These are the activations of a small neural network, seen along a few directions. Each row is one input.
Each table varies a few parts of the input and shows all the possible inputs, shuffled.
Descriptions start from the smaller parts, as in this example, which fits no table here: one of 4 places along a line, together with either a single point or one of 9 places along a line or (one of 3 separate values, together with one of 5 places around a ring).
Shared parts are said once, and a part with two or three values counts as separate values.
In the rows, 128 means zero.

Other details of the inputs vary at random and push rows far along three fixed directions, the same in every table; ignore that.

Table:
r1: [139  93 145 136 160 128 127 105 114 137 155 176 150 123]
r2: [130 143 158 135 187 125 107 116 138 149 143 165 123 101]
r3: [ 94 153 146 135 122 106 133 141 140 147 107 109 111 119]
r4: [129  78 144 131 106 117 108  99 125 171 128 187 163 134]
r5: [127  95 129 144 149 130 120 113 120 124 139 170 149 119]
r6: [120 113 132 121  94 120 141 134 147 122 125 143 129 141]
r7: [167  96 101 127 164 162 125 124  89 110 144 146 158 136]
r8: [109 152 157 119 120 106 137 136 156 147 117 115 110 124]
r9: [160 129  86 123 110 139 137 123 118  84 146 100 120 147]
r10: [119 139 157 140 187 128 117 104 134 151 141 164 129  99]
r11: [115 171 119 127 109 134 114 112 139 159  99 103 127 124]
r12: [111 145 150 121 120 100 126 143 154 145 122 115 101 117]
r13: [167 121  87 120 109 156 147 134  92  86 126  90 141 154]
r14: [117 137 145 131 182 122 107 139 133 159 131 150 112 103]
r15: [158 116  91 120 101 150 149 118  99  82 142  84 141 156]
r16: [154 124  96 108 112 143 132 134 104  90 145  85 124 167]
r17: [117 118 106 126 104 146 134 126 128 101 127 123 130 141]
r18: [137 123 103 135 103 134 143 134 106 101 120  97 137 139]
r19: [122 187 109 139 160 137 131 120 128 117 126  81 110 119]
r20: [135 178 143 122 141 118 131 126 142 129 133  88 105 123]
r21: [103 160 144 128 122 123 124 153 156 143 109 121 110 112]
r22: [101 101 138 130  64 116 146 138 154 124 117 146 134 133]
r23: [134 161 127 125 192 137  90  75 113 168 139 137 128 127]
r24: [142  80 148 135 136 117 120 146 114 148 126 174 146 107]
r25: [119 173 138 133 142 110 137 115 139 129 130  86 110 123]
r26: [151 121  89 113 108 152 142 141  97  94 124  89 131 163]
r27: [170 111 101 126 181 159 127 110  64 108 155 117 147 145]
r28: [115 157 136 138 113 120 130 151 160 136 105 120 112  95]
r29: [105  94 138 128  60 122 130 157 161 120 107 161 136 124]
r30: [125 163 118 132 226 139 108 109 100 139 150 115 113 128]
r31: [118 164 141 121 132 120 127 148 133 139 117 100 104 126]
r32: [118 114  88 130  93 142 134 128 124  87 126 111 131 152]
r33: [124 108 144 133  63 113 142 144 160 121 119 151 137 122]
r34: [116 129 162 130 189 121 118 124 110 168 135 149 125 113]
r35: [142 114  97 119 104 136 132 152 106 103 123 100 121 145]
r36: [164  93 107 117 143 143 105  87  80 143 147 130 159 162]
r37: [124  84 148 144 134 110 128 115 129 138 142 182 151 120]
r38: [170  97 120 119 159 141 130 114  93 115 155 136 151 144]
r39: [143  97 134 132 147 139 124 119 124 124 135 174 150 120]
r40: [107 169 129 122 126 128 132 129 158 124 115 112 103 125]
r41: [113 171 137 119 142 120 135 120 135 133 132  84 102 133]
r42: [132  88 123 127 149 131 109 131 121 126 141 170 131 125]
r43: [109 166 145 129  98 115 120 118 142 175  90 104 122 121]
r44: [128 169 140 127 130 118 142 117 154 127 129 116 111 122]
r45: [130 148 148 121 190 118 111 115 128 146 157 143 108 130]
r46: [139 192 114 127 158 146 125 131 130 116 129  82 106 120]
r47: [ 93 153 151 130 112  98 136 133 155 142 117 104 108 124]
r48: [122  74 146 130 134 132 121 147 126 150 120 190 157 118]
r49: [ 95  92 135 135  64 130 141 158 148 132  97 151 146 118]
r50: [107  98 137 143  60 131 148 153 151 127  96 151 154 106]
r51: [112  81 145 137 136 110 123 121 127 141 143 179 143 132]
r52: [118 105 129 137  68 119 134 148 163 116 107 152 132 107]
r53: [114 164 128 123 122 109 130 132 157 126 130 107  90 127]
r54: [148 121 121 127 104 136 135 147 113 113 122 114 136 132]
r55: [165 117  89 118 103 138 138 132 108  85 141  88 128 149]
Description of these inputs: one of 5 places around a ring, together with either a single point or (one of 2 separate values, together with one of 5 places along a line).
Question: The inputs of r19 and r25 match in every part but the place on the ring of 5. If r28 is changed in the same way as r19 into r25, which row does it become?
Answer: r55
Question: List by row number the other rows that have the place on the ring of 5 in common with r35.
Answer: r3, r13, r18, r24, r26, r27, r31, r34, r43, r54
Question: Which other rows does r42 become when the place on the ring of 5 takes its other values? List them by row number.
Answer: r12, r14, r35, r53
Question: Which other rows does r17 become when the place on the line of 5 takes its other values? List them by row number.
Answer: r29, r32, r40, r42
Question: Which other rows does r4 become when the place on the ring of 5 takes its other values? List them by row number.
Answer: r11, r23, r36, r43

Table:
r56: [149 109 142 126 220 139 112 125 100 129 164 170 131 113]
r57: [ 82 209 158 139  77 100 140 128 196 149  83  87  97  98]
r58: [ 91 116 174 138 125 107 119 139 158 181  98 177 138  95]
r59: [148 106 136 132 220 137 112 124 100 130 162 168 125 113]
r60: [122  39 129 138  38 116 151 181 146 102 108 181 158 119]
r61: [148 113 136 133 211 138 108  96  89 154 158 156 149 121]
r62: [157 118 130 129 208 141 103  89  98 152 160 169 145 127]
r63: [129 199 116 114 175 132 122 112 120 136 129  64  93 141]
r64: [122  43 140 136  38 125 150 181 150 101 112 181 162 123]
r65: [163 131  68 110  66 153 145 117 110  78 130  72 131 175]
r66: [134 122  64 116  72 146 149 115 122  55 146  81 121 182]
r67: [164  44  77 124 118 167 110 126  71 100 146 161 175 160]
r68: [138 199 122 120 164 125 122  96 125 129 138  67  98 138]
r69: [130 200 119 120 168 131 127 110 113 134 132  65  96 140]
r70: [ 78 201 156 127  76  96 131 146 189 160  87  83  84 107]
r71: [146 132  63 124  74 164 146 129  97  75 117  70 137 166]
r72: [101 114 185 142 133  94 132 160 167 155 120 183 125  87]
r73: [101 111 188 136 119  92 127 130 153 185 114 168 138  98]
Question: Describe the family of inputs behind these rows.
Answer: either a single point or one of 5 places around a ring or (one of 2 separate values, together with one of 6 places along a line)
Question: Which other rows does r58 become when the choice among 2 separate values takes its other values? List them by row number.
Answer: r63
Question: Which other rows does r69 become when the place on the line of 6 takes its other values? List them by row number.
Answer: r63, r65, r68, r70, r73

Table:
r74: [ 99 146 177 133 140  99 128 135 168 158 120 158 114 101]
r75: [109  71 151 140  73 112 138 161 145 140 100 174 152 109]
r76: [109 202 138 124 103 108 137 113 160 143 110  69  98 132]
r77: [112 134 106 131  39 130 145 125 157 107 101 105 130 140]
r78: [141 103 157 130 195 124 114 111 116 146 158 186 137 115]
r79: [150  83  90 123 100 145 131 138  99  87 142 124 142 156]
r80: [151  86  88 125 104 155 140 142  95  91 131 123 150 152]
r81: [108 135 105 130  41 128 142 130 156 109  99 103 130 144]
r82: [149 157 111 121 169 137 126 110 122 108 154 106 110 134]
r83: [ 96 144 177 132 140 104 125 143 161 166 112 155 113  98]
r84: [144 156 110 125 171 132 123 116 114 110 152 104 110 138]
r85: [140 165 104 127 165 151 114 101 107 130 132 100 127 134]
r86: [110  80 157 130  62 106 130 137 140 163 101 163 157 124]
r87: [152 162 116 121 159 141 119 101  99 138 135  90 130 138]
r88: [133 159 102 122 165 145 113 100 106 131 136 100 120 143]
r89: [103  74 153 136  72 114 139 160 149 140 106 176 150 114]
r90: [ 98 142 172 137 138  99 121 143 158 167 114 153 112  95]
r91: [134  99 153 134 198 118 112 115 113 147 156 179 139 116]
r92: [103 148 176 131 127  98 121 122 150 191 103 142 126 102]
r93: [136 161 101 123 165 147 114 102 104 133 131 101 122 140]
r94: [113 128 111 122  44 126 147 157 158  98 106  98 118 138]
r95: [153  83  87 119 101 151 131 142 101  90 136 125 145 155]
r96: [138 153 110 124 174 138 124 121 107 115 143  97 112 135]
r97: [155  87  89 120 102 146 134 134 109  83 143 128 145 157]
r98: [151  30 133 137 130 144 124 141  94 127 140 204 183 125]
r99: [ 97  80 147 134  64 115 124 135 150 151 104 173 152 124]
r100: [ 98 196 134 127 115 112 140 137 164 122 112  71  86 119]
r101: [ 97 199 135 125 115 117 143 138 165 124 114  74  87 121]
r102: [143 158 113 125 171 139 133 109 118 108 154 105 113 135]
r103: [140  99 149 130 198 128 106 126 108 159 145 180 139 112]
r104: [156  84  86 126 102 150 133 143  93  91 131 124 147 150]
r105: [123 131 110 129  43 135 149 161 154  98  97  99 129 126]
r106: [149 160 115 124 173 149 125 123 109 113 139 102 118 129]
r107: [ 95 145 176 137 142  99 131 134 167 160 122 157 116  99]
r108: [144 155 113 126 171 135 130 108 116 106 153 103 112 133]
r109: [111 203 132 134 112 120 139 143 162 125 104  74  93 106]
r110: [141 100 155 138 200 129 110 123 105 153 146 177 146 104]
r111: [147 157 111 126 168 133 126 110 117 108 154 105 109 133]
r112: [133 101 156 126 196 125 108 121 111 152 154 179 135 121]
r113: [100 145 176 135 141 106 127 145 159 168 107 156 116  94]
r114: [153  87  97 116  95 143 128 114  91 110 137 114 153 169]
r115: [161  91  97 122  95 143 133 106  98 106 141 120 155 164]
Question: Describe the family of inputs behind these rows.
Answer: one of 6 places along a line, together with either one of 2 separate values or one of 5 places around a ring
Question: The inputs of r100 and r75 match in every part but the place on the line of 6. If r114 is changed in the same way as r100 into r75, which row does it become?
Answer: r92
Question: List by row number the other rows that have the place on the line of 6 in common with r89.
Answer: r83, r86, r88, r90, r95, r96
Question: List by row number the other rows that have the place on the line of 6 in common with r110.
Answer: r85, r87, r98, r105, r106, r109

Table:
r116: [112  85 160 143  76 119 151 171 157 127 100 175 152  94]
r117: [128 139 149 132 189 131 112 146 132 142 137 153 118  97]
r118: [123 144 141 132 172 134  99  99 130 166 132 156 133 113]
r119: [136 139 167 127 174 114 122 119 110 170 130 131 134 119]
r120: [101  82 149 135  77 118 140 179 161 129 101 179 136 103]
r121: [ 98 220 114 125 123 130 127 109 163 136 105  73  89 129]
r122: [180  81  97 112 157 154 108 120  59 116 154 124 154 169]
r123: [173  93  85 129 156 173 121  87  71 107 153 138 171 156]
r124: [ 77 154 139 126  13  99 157 165 173 132  74  71 107 128]
r125: [107 138 138 139 175 128 107  96 124 160 133 153 132 119]
r126: [130 127 167 119 173  89 123 107 133 152 167 145 112 138]
r127: [110  88 143 145  57 118 128 129 154 154  94 177 161 105]
r128: [152 160  61 113  99 148 143  83 128  55 160  61 111 180]
r129: [107 211 134 112 126 112 133 134 148 146 106  53  80 135]
r130: [164 161  62 124 120 163 145 145 106  59 130  56 112 143]
r131: [155  21  96 125  53 137 155 154 120  44 158 172 157 160]
r132: [139 134 157 127 171 111 114 121 111 173 130 132 126 114]
r133: [113 128 145 139 194 127 118 142 125 137 139 153 118 103]
Question: The inputs of r131 and r128 match in every part but one. If r133 is changed in the same way as r131 into r128, which row does it become?
Answer: r125
Question: Describe the family of inputs behind these rows.
Answer: one of 3 separate values, together with either a single point or one of 5 places along a line
Question: Which other rows does r130 become when the choice among 3 separate values takes its other values? List them by row number.
Answer: r127, r132
